Each row below holds a small network's activations on one input, seen along a few directions.
Each table varies a few parts of the input and shows all the possible inputs, shuffled.
A made-up example of a description, with smaller parts first: one of 8 places around a ring, together with either a single point or (one of 2 separate values, together with one of 4 places along a line) or one of 11 places along a line.
Shared parts are said once, and a part with two or three values counts as separate values.

Other details of the inputs shift rows strongly along two fixed directions, in all tables alike. That doesn't count.

Table:
R1: [-16  14  12  10 -11   1 -10  14  14 -14  22  -8]
R2: [ 22  -5  -9  -1   0   6  -6   0  -7  41 -24  18]
R3: [-22   0  12   5   2   3  -4   2  17  -6  28 -13]
R4: [-30  17  27   8  -8 -10 -11 -12  -7   1  13 -14]
R5: [-27   2  33  13  -9   3   0   1  14  -2   3   2]
R6: [-30  13  23   1  -6  -5   1  -6  24  -2   6  -6]
R7: [-16   5   5   4   1   4 -11   5  14  10  29 -11]
R8: [ -9  12   5   6  -1   1 -15  13  12   3  19 -12]
R9: [-14   6   9  -4  -5   7 -15  15  19  -4  12  -3]
R10: [ 15   2 -18 -15  11   0  -1 -11   3  40 -20   5]
R11: [ 20  -7 -32 -15   0  10 -11   6   0  24  -7  18]
R12: [ 29  -5 -11  22   6 -17  38  -1 -34 -54   2  -9]
R13: [ 19 -18  -7  11   9 -10  42  -4 -27 -60  -3  -4]
R14: [ 18 -18  -8  11   8 -10  43  -6 -26 -60  -2  -2]
R15: [-14  23  11   7  -8  -8  -4  -4  16  14   6  -7]
R16: [ 25 -22 -30 -22  18  13  -5   0  -4  25 -14   5]
R17: [-20  16  14  -3 -11  -3  -3  -2  22   4  -2   2]
R18: [-22  26  19   8 -14  -7  -4   0  21   0   8  -3]
R19: [-24   7  14   3 -12   4  -7  10  19 -15  24  -3]
R20: [ 19   4   5  18  -3 -27  30 -18 -50 -46 -18  -7]
R21: [-18  12   7  15  -7  -4  -5   8  12  -7  32  -9]
R22: [ 10  -9  10   8   0 -21  33 -22 -43 -53 -24  -3]
R23: [ 29  -7 -32 -18   7  11 -14  12  -3  23 -19  13]
R24: [ 25  -8  13  32   9 -19  45 -11 -37 -41 -15  -3]
R25: [-33  15  27  -1 -20  -4 -16  -6   3  -4   2  -1]
R26: [-23   2  15   0   0   7  -8  11  20 -12  18 -11]
R27: [ 29 -16 -31 -23   6  12  -5   7  -4  15 -22  15]
R28: [-20  14  31  22 -17  -2  -4   6  10  -2   6   4]
R29: [ -1  -3   9  -2  -9   8  -7   3   7  21 -19  19]
R30: [-20  -2   8  -6  -1  10 -11   9  20   0  16  -6]
R31: [-19  -4   3   0   3   6  -7   0  17   4  25  -7]
R32: [ 28 -21 -29 -21  21  12  -4   1  -6  21 -17   3]
R33: [ 24  -5 -28 -14   7   9 -12   8  -3  29  -8   5]
R34: [ 22 -10 -25 -16  14  10 -10   3  -3  31  -5   1]
R35: [ -2  -5 -13 -13  -5  11 -11   6  12  12   4  12]
R36: [ -1 -10  11   1   3   7  -4  -6   5  28 -12   8]
R37: [ 30 -13 -30 -17  19   9  -9   4  -8  30 -13   2]
R38: [-24  18  17  -1 -19  -5 -22  -5  -1   8   0   2]
R39: [ 25  -4  -9  17   1 -12  35   2 -29 -57  -1  -1]
R40: [-20   6  10  12  -1  -3  -3   2  12  -4  34 -13]
R41: [ 12 -13 -14 -24   7   3 -12 -20 -20  33 -30  10]
R42: [ 24 -10 -23 -20  15   1   7 -16  -3  30 -31   9]
Description of these inputs: one of 6 places around a ring, together with either one of 3 separate values or one of 4 places along a line.
- Changing only the place on the ring of 6 turns R27 into R30. The same change can be made to R19. Which row results? => R13
- Changing only the place on the ring of 6 turns R31 into R35. The same change can be made to R36. Which row results? => R29
- Which other rows does R3 become when the place on the line of 4 takes its other values? List them by row number. => R16, R31, R32
- Which other rows does R29 become when the choice among 3 separate values takes its other values? List them by row number. => R17, R25
- List by row number the other rows that have the place on the ring of 6 in common with R2. => R8, R12, R15, R20, R21, R33
- Which other rows does R11 become when the place on the line of 4 takes its other values? List them by row number. => R1, R23, R39

Table:
R43: [-17  13   0  -3   1   4 -19   5  29  25  20  -6]
R44: [-10  10  12  10  -5 -11   4  -9  -9 -12   9 -10]
R45: [ 23  -8 -10 -14   7   6  -3  -3  -4  21 -25  12]
R46: [ 24  -4  -6  11   6 -11  34  -3 -12 -40  -2  -5]
R47: [-36   3  24   6  -6   4  -4   6  16 -27  32 -16]
R48: [-24   9  13 -15  -7   9 -26   6  19  20   1   1]
R49: [  0   6   3  18   0  -4   2   7  -3 -18  16  -9]
R50: [ 29 -10 -28 -14   7  -4   3 -14 -26  20 -24  13]
R51: [ 13   4  -3  15   6 -21  32  -7 -20 -48   8 -19]
R52: [-13   5  11   4  -9  -4   5  -4  -4 -23   2   0]
R53: [  7  -3  -9 -14   4   9 -10   1   2  39 -18   9]
R54: [-19  10  18  12  -9  -5   5  -1   3  -3  12  -1]
R55: [  6   3  13  13   4 -10  24  -1 -17 -26  -8  -8]
R56: [ -8  10  -6  -8  -4   9 -33  10  13  33  18  -4]
R57: [ -2   2  11  21  -7  -8  14  13  -5 -46  15  -7]
R58: [-17   7   3  -4  -5   3 -22  -3  16  38   6   7]
R59: [  9  -3 -28 -27   5  13 -13   4  12  24  -9  12]
R60: [  8   3  14  27  -4 -10  24   8 -12 -53  16 -11]
R61: [-18   4  14   0  -7   2 -11   4  14   4   0   2]
R62: [-29  13  33  13  -9  -6  -3   6  16 -22  12  -9]
R63: [ 18 -26 -25 -17  12  11  -1   3  -2  13 -14  11]
R64: [  9   1 -11 -19   7   3 -19  -5  -3  37 -15   2]
R65: [ 33 -16 -25 -10   4   4   9 -11 -17  15 -30  21]
R66: [ 25 -24 -22 -17  15  12   0  -2  -4  18 -11  10]
R67: [ -5   1  -5 -13  -2  11 -18   1  11  47  -7  12]
R68: [-10  12  13  17   1  -9  21   5   5 -30  20 -13]
R69: [ 15  -6  -4  -1   0   0   7  -7  -8   3 -14  11]
R70: [ 29  -9 -16  -3  13  -4   8  -9 -20   6 -29   4]
R71: [-35  20  24   0 -10  -1 -28   0  20  22  21 -14]
R72: [  0 -10 -17 -22   9  13 -24  -1   8  42   6  -2]
R73: [ 32 -14 -18  -7   7  -5  24  -9 -32 -26 -34   8]
R74: [ 26 -15 -12   7   2 -12  32  -9 -30 -35 -25  13]
R75: [ 14 -11 -21 -19  -2   5  -3  -6 -12  15 -23  20]
R76: [ 36 -25 -23   0  20   1  33  -5 -30 -20 -17   1]
R77: [-35  11  24   7 -17   1 -14   5  24   3  15  -1]
R78: [  8 -16 -20 -14  14  13 -14  -1   6  34  -2   2]
R79: [ -8   7  15  15  -2 -10   5  -5  -2 -12   2 -11]
R80: [-12   6   5   0  -4   2 -16  -4  11  27   3   2]
R81: [  0   4  24  25  -5 -14  28  -7 -12 -49   1 -11]
R82: [-27  11  10   2  -8   3 -10  11  33  -2  22  -5]
R83: [-9 10 11 14 -5  3 -1 15  5 -9 21 -7]
R84: [-28  14  14   2 -14  10 -23  17  21  -5  28  -6]
- What do these inputs look like to the network? => one of 6 places along a line, together with either one of 3 separate values or one of 4 places along a line
- Changing only the place on the line of 6 turns R52 into R77. The same change can be made to R47. Which row results? => R63
- Start at R64 and move only the place on the line of 4, one step at a time. The first step leads to R71. Which rows follow, in order? => R44, R50
- Start at R55 and move only the place on the line of 4, one step at a time. The first step leads to R53. Which rows follow, in order? => R67, R54
- Which other rows does R82 become when the choice among 3 separate values takes its other values? List them by row number. => R57, R63
- List by row number the other rows that have the place on the line of 6 in common with R81. => R45, R46, R60, R65, R66, R69
- List by row number the other rows that have the place on the line of 6 in common with R78. => R43, R49, R58, R70, R79, R80
